These are the activations of a small neural network, seen along a few directions. Each row is one input.
In each table, some parts of the input vary, and every possible input appears once, in random order.
Descriptions start from the smaller parts, as in this example, which fits no table here: one of 8 places around a ring, together with either a single point or one of 11 places around a ring or (one of 2 separate values, together with one of 6 places along a line).
Shared parts are said once, and a part with two or three values counts as separate values.

Other details of the inputs shift rows strongly along two fixed directions, in all tables alike. That doesn't count.

Rows:
r1: 27; -6; -2; -20; -24; 25; 15; 15; -5; 2; -6; 16; 14; 11; 10
r2: -9; 40; 21; -33; -22; 5; -36; -20; -14; 7; -47; -45; 22; -2; 64
r3: -7; 44; -10; 26; 35; -38; -13; -23; 20; -3; 16; -44; -6; -17; -10
r4: 27; 45; 10; -20; -14; 4; -18; -24; -14; 14; -41; -40; 41; 2; 52
r5: 4; -23; -18; 22; 25; -9; 27; 13; 14; -1; 39; 24; -20; 2; -44
r6: 4; -1; 1; -28; -5; 48; -1; 20; -10; 12; -1; -4; 4; 7; 26
r7: 7; -17; 8; -25; -45; 8; 3; 21; -13; -3; -14; 29; 5; -1; 12
r8: -5; -28; -11; 25; 28; -14; 23; 0; 12; -4; 21; 18; -18; 10; -41
r9: 9; -22; 3; -20; -18; 16; 10; 8; -8; 2; -17; 16; 6; 18; 12
r10: 9; -17; 9; -29; -36; 16; 4; 13; -13; 0; -24; 19; 10; 13; 22
r11: 30; 10; -8; -14; -15; 54; -6; 30; -7; 10; 23; 17; 12; -7; 24
r12: -14; 15; 3; 27; 20; -59; -17; -49; 6; -2; -23; -28; 5; -3; -6
r13: -20; -24; -8; 22; 37; 6; 14; 9; 13; -4; 31; 8; -29; 6; -38
r14: -12; -19; 10; -24; -32; 23; 2; 26; -8; -7; -1; 24; -10; -1; 8
r15: -35; 17; 3; 31; 38; -47; -23; -42; 13; -7; -4; -37; -12; -9; -15
r16: 7; -5; 1; -21; 3; 52; 0; 18; -12; 14; -2; -3; 7; 13; 21
r17: -17; -27; 10; -11; 1; 29; -3; -2; -9; -2; -17; 4; 0; 17; 5
r18: 19; -10; 1; -28; -36; 20; 10; 27; -9; 4; -6; 27; 7; 3; 16
r19: -6; -29; 14; -17; -44; -8; -4; 0; -16; -9; -25; 26; 5; 3; 5
r20: 0; -4; 0; -23; -30; 23; 4; 33; -4; -1; 12; 24; -8; -13; 9
r21: -15; -29; -10; 27; 44; 11; 18; 9; 12; -3; 31; 11; -27; 10; -45
r22: 22; -12; -3; -19; -7; 37; 12; 11; -14; 15; -9; 11; 15; 17; 18
r23: -24; -32; 17; -17; -31; 13; -5; 9; -11; -12; -10; 20; -10; 2; 1
r24: -25; 20; 2; 39; 51; -39; -22; -46; 10; 1; -5; -42; -4; -8; -15
r25: -15; 19; 5; 31; 26; -55; -18; -52; 5; 1; -22; -33; 8; -4; -4
r26: -15; -14; -13; 15; 15; -5; 17; 26; 18; -10; 46; 22; -34; -10; -39
r27: 13; -6; 1; -14; 2; 45; 7; 13; -9; 4; -6; -5; 11; 15; 14
r28: -8; -5; -12; 19; 16; -7; 18; 19; 20; -15; 38; 12; -24; -5; -38
r29: 9; -13; -15; 24; 5; -22; 28; 17; 19; -13; 34; 32; -18; -4; -49
r30: -3; 29; 27; -23; -34; -28; -40; -46; -23; 5; -73; -39; 39; 1; 60
r31: 35; 6; -29; 33; 17; -9; 12; 13; 14; 2; 56; 31; -4; -18; -34
r32: 2; 27; 17; 1; 0; -18; -28; -51; -15; 12; -53; -42; 36; 4; 43
r33: 30; -12; 1; -12; -8; 37; 18; 7; -12; 7; -11; 10; 20; 17; 11
r34: 0; -14; -3; -25; -10; 40; 9; 28; -3; 3; 10; 12; -8; 7; 10
r35: 5; -13; -15; 19; -8; -29; 20; 27; 14; -8; 42; 40; -22; -22; -45
r36: -6; 55; -2; 18; 8; -45; -19; -13; 14; -7; 10; -31; -1; -31; 2
r37: 12; 56; -2; 18; -8; -60; -18; -19; 10; -3; -2; -23; 13; -33; 2
r38: -23; -29; -9; 17; 28; 3; 17; 13; 16; -10; 33; 15; -34; 7; -41
r39: -23; -37; 15; -18; -20; 24; 0; 8; -10; -10; -14; 17; -8; 14; 2
r40: -4; 25; -4; 35; 40; -44; -8; -41; 9; 7; -4; -34; 4; -5; -9
r41: 5; 42; -8; 17; 17; -51; -14; -27; 11; 9; 1; -32; 4; -18; 3
r42: 11; -4; 2; -25; -9; 48; 5; 20; -10; 3; -6; -3; 11; 13; 21
Each input here is: one of 2 separate values, together with either a single point or (one of 4 places along a line, together with one of 5 places along a line).
Question: Changing only the choice among 2 separate values turns r3 into r1. The same change can be made to r14. Which row results?
Answer: r7
Question: Changing only the choice among 2 separate values turns r32 into r24. The same change can be made to r29. Which row results?
Answer: r28
Question: A walk changes only the place on the line of 5. It starts at r20 and steps to r26. List the rest of the walk in order.
Answer: r34, r6, r16
Question: Change only the choice among 2 separate values in r21. List by row number the other rows that result.
Answer: r40

Rows:
r43: 2; -40; -1; -19; -22; 48; 16; 46; -8; -2; 27; 42; -15; 4; -6
r44: 22; -53; -21; 16; 5; 36; 37; 39; 4; -6; 47; 64; -13; 6; -51
r45: 1; 66; -3; 4; 2; -44; -28; -17; 12; 5; 2; -37; 3; -34; 22
r46: 4; -21; -5; -19; -23; 30; 19; 53; 4; -5; 31; 42; -23; -7; -8
r47: -7; 46; 7; -3; 15; -44; -24; -46; 0; 16; -39; -58; 17; 0; 34
r48: -39; -16; -2; 50; 37; -64; 2; -23; 20; -14; 27; -1; -36; -13; -60
r49: 6; -53; -7; -20; -16; 54; 14; 35; -12; 4; 16; 48; -9; 15; -10
r50: -14; -59; 10; -16; -20; 29; 13; 9; -11; -1; -18; 38; -4; 27; -3
r51: 13; -2; 19; -63; -38; 55; -7; -3; -28; 15; -67; -22; 34; 29; 74
r52: 6; 54; -7; 6; 31; -16; -23; -27; 7; 16; -5; -61; 15; -13; 30
r53: 3; 45; 3; 7; 21; -46; -17; -41; -1; 14; -30; -49; 16; -3; 22
r54: 14; 31; -26; 50; 30; -54; 11; 3; 36; -13; 62; 4; -23; -31; -60
r55: -8; 43; 5; 6; 19; -22; -46; -37; -5; 11; -16; -52; 16; -15; 34
r56: -21; -12; -8; 56; 34; -68; 8; -27; 19; -14; 31; 7; -27; -15; -61
r57: 2; 30; -22; 48; 33; -53; 10; 4; 36; -11; 61; 5; -29; -34; -55
r58: 23; -44; -24; 25; 2; 25; 45; 45; 13; -13; 65; 65; -22; -2; -64
r59: 7; -58; -7; 14; -13; 14; 33; 22; 2; -14; 22; 59; -12; 18; -42
r60: 18; 28; -26; 55; 53; -45; 24; 4; 31; 0; 58; -6; -17; -20; -58
r61: -13; 39; 13; 7; 33; -17; -16; -48; 1; 2; -35; -68; 11; 5; 25
r62: 8; 14; 22; -56; -44; 73; -25; 14; -33; 11; -45; -15; 30; 12; 77
r63: 12; -54; -11; -5; -8; 52; 25; 37; -9; 1; 24; 61; -8; 11; -20
r64: -1; 46; 2; 12; -3; -65; -20; -33; 7; -9; -14; -35; 9; -21; 6
r65: 17; 68; -8; 15; 29; -26; -15; -24; 6; 17; 0; -50; 22; -18; 21
r66: -20; -29; 7; -21; -23; 15; 11; 23; -4; -14; -13; 18; -10; 8; -9
r67: 9; 66; 1; 17; 10; -37; -32; -34; 2; 11; -4; -42; 21; -31; 25
r68: -26; 26; 26; 8; 21; -23; -35; -52; -4; 0; -49; -57; 16; 6; 24
r69: -16; 12; -25; 54; 78; -18; 12; -13; 34; -6; 55; -22; -29; -1; -49
r70: -16; 46; 6; 3; -7; -63; -25; -33; 7; -4; -23; -37; 6; -19; 17
r71: 21; 9; 16; -61; -60; 59; -16; 18; -32; 17; -35; 5; 30; 4; 71
r72: -6; -64; 5; 0; -10; 24; 22; 12; -9; -6; -5; 51; -7; 22; -20
r73: -35; -2; -10; 42; 30; -71; 8; -9; 30; -20; 33; 2; -37; -22; -59
r74: -22; -47; 15; -17; -18; 31; 8; 13; -13; -11; -18; 19; -5; 22; -8
r75: 1; -65; -5; 10; -5; 18; 28; 18; 1; -8; 12; 59; -12; 22; -37
r76: 7; 18; 13; -50; -45; 53; -11; 32; -18; 5; -25; -3; 16; -1; 59
r77: 31; 0; 4; -57; -34; 67; 3; 28; -22; 23; -23; -1; 28; 16; 53
r78: -6; -37; 3; -15; 4; 69; 4; 22; -11; -3; 4; 20; -6; 27; 0
r79: 4; -5; 30; -62; -67; 37; -20; -6; -37; 12; -71; -3; 37; 17; 77
r80: 15; -42; -13; 5; -19; 0; 33; 31; 7; -22; 30; 49; -17; 10; -44
r81: -23; 24; 21; 5; 12; -35; -38; -53; -6; 5; -46; -51; 16; -1; 29
r82: 27; -9; 3; -29; -23; 25; 14; 17; -13; 12; -27; 11; 16; 21; 24
Question: Changing only one part turns r65 into r53. The same change can be made to r57. Which row results?
Answer: r64
Question: Changing only one part turns r58 into r59. The same change can be made to r60. Which row results?
Answer: r82
Question: What is each input in this table made of?
Answer: one of 2 separate values, together with one of 4 places along a line, together with one of 5 places along a line
Question: Change only the place on the line of 4 in r77. List by row number the other rows that result.
Answer: r45, r49, r71
Question: A walk changes only the place on the line of 5. It starts at r75 and steps to r72. List the rest of the walk in order.
Answer: r50, r81, r68
Question: A walk changes only the place on the line of 5. It starts at r74 and steps to r48. List the rest of the walk in order.
Answer: r79, r56, r59
